These are the activations of a small neural network, seen along a few directions. Each row is one input.
Each table varies a few parts of the input and shows all the possible inputs, shuffled.
Descriptions start from the smaller parts, as in this example, which fits no table here: one of 5 places around a ring, together with either a single point or one of 9 places around a ring or (one of 3 separate values, together with one of 6 places along a line).
Shared parts are said once, and a part with two or three values counts as separate values.
In the rows, zero is written as 128.

Other details of the inputs shift rows strongly along two fixed directions, in all tables alike. That doesn't count.

Rows:
r1: [145 155 111 111 111 137 111 145 158 101 142 166 116 144 155 120]
r2: [ 92 116 137 105 129 128 115 138 159 134 118 118 138 119 135 101]
r3: [107 114 121 121 141 121 131 141 115 135 117 109 103 113 126 126]
r4: [190 175  91  66 106  93  81  94  77 118 144 188 142 126 155 164]
r5: [127 147 112 132 126 174 132 170 144  93 133 121 110 167 142 142]
r6: [ 72  83 173 162 137 126 164 125 157 162 107  96 122  87  99  65]
r7: [103 117 142 124 157 132 144 150 105 104 139 119 144 157 108 159]
r8: [139 130 132 129 109 130 134 112 143 127 134 155 132 126 136  99]
r9: [134 128 134 166 122 124 140 129 120 120 137 126  94 128 136 124]
r10: [117 134 100 115 138 140 123 168 143 107 128 119  82 126 147 138]
r11: [129 138 108  94 112 137  97 154 172 107 142 140 117 127 155 117]
r12: [131  93 161 172 120 138 167  77 127 174 100 117 177 124  92 108]
r13: [108 154 119  98 147 121 106 137 158  88 140 155 123 157 131 140]
r14: [102  68 161 164 133 127 159  85  96 182 120  70 159 109  81  93]
r15: [129 146 114 137 127 180 129 178 157  92 135 119 105 172 147 142]
r16: [115 133 113  98 116 151 111 163 187 105 133 133 113 127 156 107]
r17: [136 154 110 136 127 134 133 158 127  96 138 136  81 140 149 141]
r18: [140 149 112 130 127 172 129 160 182 107 118 143 133 166 143 148]
r19: [134 130 129 141 118 159 147 120 110 119 122 119 131 141 127 131]
r20: [ 96  76 160 149 141 125 157  94 134 183  98  85 188 110  95 103]
r21: [204 191  89  76 109  53  56  95  40 123 160 185 129 113 150 191]
r22: [ 83  84 174 162 154 114 176  88 127 160 114 113 186 133  75 123]
r23: [156 138  96  64 141  84  71  99  21 153 129 117 170 125 119 191]
r24: [151 145 120 125 109 137 105 145 165 102 147 165 113 146 158 118]
r25: [131  94 137  99 149  68 104  66   6 192 118  97 195 105  87 157]
r26: [103  97 178 202 119 131 190 108 156 151 128 120 114  98 107  54]
r27: [123 162 129 115 157 111 116 153 146  81 136 146 103 136 120 142]
r28: [182 160 103 103 116  56  86  81  17 138 145 149 125 116 131 184]
r29: [131 128 129 141 121 156 142 126 111 123 124 114 134 145 121 133]
r30: [117 126 127 121 122 117 124 133 139 136 130 127 109  96 128 111]
r31: [126 127 125 128 117 113 117 129 139 132 139 132 109  95 129 112]
r32: [146 128 127 139 120 154 144 110 144 133 107 141 152 139 126 136]
r33: [121 150 110  93 128 123 102 160 145 115 129 138 100 110 145 133]
r34: [148 159 121 127 120 135 138 134 142 109 141 158  99 118 154 121]
r35: [134 144 118 142 124 178 126 172 157  94 138 120 103 172 147 142]
r36: [111 131 103 112 146 177 121 184 159 103 127 101 113 153 145 140]
r37: [190 153 111  86 100  62  71  69  52 145 148 176 160 120 133 157]
r38: [130 114 124 121 132 139 122 127 156 146 120 108 158 132 122 135]
r39: [184 116 142 125 113  64 107  25  32 200 115 138 209 116  84 168]
r40: [109 101 173 190 119 133 188 104 151 151 129 124 115  96 113  60]
r41: [125 119 114 127 131 112 123 128 108 132 133 113 100 110 125 131]
r42: [139 152 116 136 125 146 146 144 130 100 132 137  86 132 153 135]
r43: [119 135 104 111 143 175 122 180 200 111 115 114 137 151 150 145]
r44: [100 109 126 121 150 118 131 148 116 135 112 107 107 116 122 126]
r45: [104  94 169 196 123 135 194 103 124 149 120 102 109 107 107  77]
r46: [153 156 121 142 116 122 112 144 143 103 151 161  97 125 156 128]
r47: [138  87 169 180 119 129 156  76 130 179 111 115 172 129  93 111]
r48: [106 136 106  98 155 154 110 180 177 116 114 116 150 151 152 155]
r49: [109 139 113  87 122 144 103 165 178 107 126 133 118 130 157 116]
r50: [ 83  84 184 180 161 109 191 123 119 127 116  98 119 122  79 100]
Description of these inputs: one of 5 places around a ring, together with either a single point or one of 4 places along a line or one of 5 places along a line.
- The inputs of r1 and r5 match in every part but the place on the ring of 5. If r49 is changed in the same way as r1 into r5, which row does it become? => r23
- Change only the place on the line of 4 in r43. List by row number the other rows that result. => r20, r38, r48
- Change only the place on the line of 4 in r2. List by row number the other rows that result. => r11, r16, r49
- Change only the place on the line of 5 in r21. List by row number the other rows that result. => r26, r34, r40, r46
- List by row number the other rows that have the place on the ring of 5 in common with r3. => r9, r10, r17, r28, r41, r42, r44, r45, r50

Rows:
r51: [112 112 141 120 130 100 129 103 100 149 126 119 139 103 108 114]
r52: [130 116 145 135 127 103 136  95 104 145 127 136 149 120 111 122]
r53: [ 91  92 166 179 133 171 175 141 195 135 114 109 135 136 116  77]
r54: [148 122 142 139 116 120 130  89 106 151 126 131 165 131 110 131]
r55: [137 156  94  75 132 125  84 156 126 107 131 137 122 138 148 160]
r56: [132 149 124 168 114 185 158 175 191  84 135 144  66 145 158 104]
r57: [145 114 138 139 113 127 133  87 114 161 122 126 175 127 114 127]
r58: [123 115 141 125 131  95 130  94 103 149 125 127 147 107 106 123]
r59: [137 122 142 145 119  97 135  92  96 145 133 138 131 115 115 117]
r60: [132 109 132 118 126 109 119  91 108 168 114 117 167 112 110 130]
r61: [116 146 124 149 128 194 154 190 220  75 132 143  93 166 161 111]
r62: [103 103 136 121 166 115 137 119  73 153 107  84 166 135  91 166]
r63: [ 80  82 152 159 131 169 167 144 188 145 104  89 129 120 121  73]
r64: [165 171 103 117 115 133 109 137 125  95 143 160 103 148 154 154]
r65: [150 163 104 108 120 112 102 150 117 102 146 150  88 120 155 148]
r66: [137 159 100  90 129 110  92 150 115 101 144 145  99 122 153 147]
r67: [129 119 138 132 121  91 131 102  82 149 139 122 113  89 119 107]
r68: [145 158  96  83 134 126  85 152 136 106 132 144 128 141 146 166]
r69: [142 162 102 100 129 114  97 150 130 100 144 152  98 131 152 151]
r70: [121 135  96  92 157 149 104 169 104 105 124  99 136 170 129 193]
r71: [ 93  88 158 173 129 175 172 138 197 146 111 106 144 134 121  79]
r72: [145 124 141 151 115  97 138  92  85 146 135 139 120 106 119 115]
- What do these inputs look like to the network? => either one of 2 separate values or (one of 4 places along a line, together with one of 5 places along a line)
- Change only the place on the line of 5 in r69. List by row number the other rows that result. => r58, r60, r65, r68
- Change only the place on the line of 4 in r51. List by row number the other rows that result. => r52, r58, r61
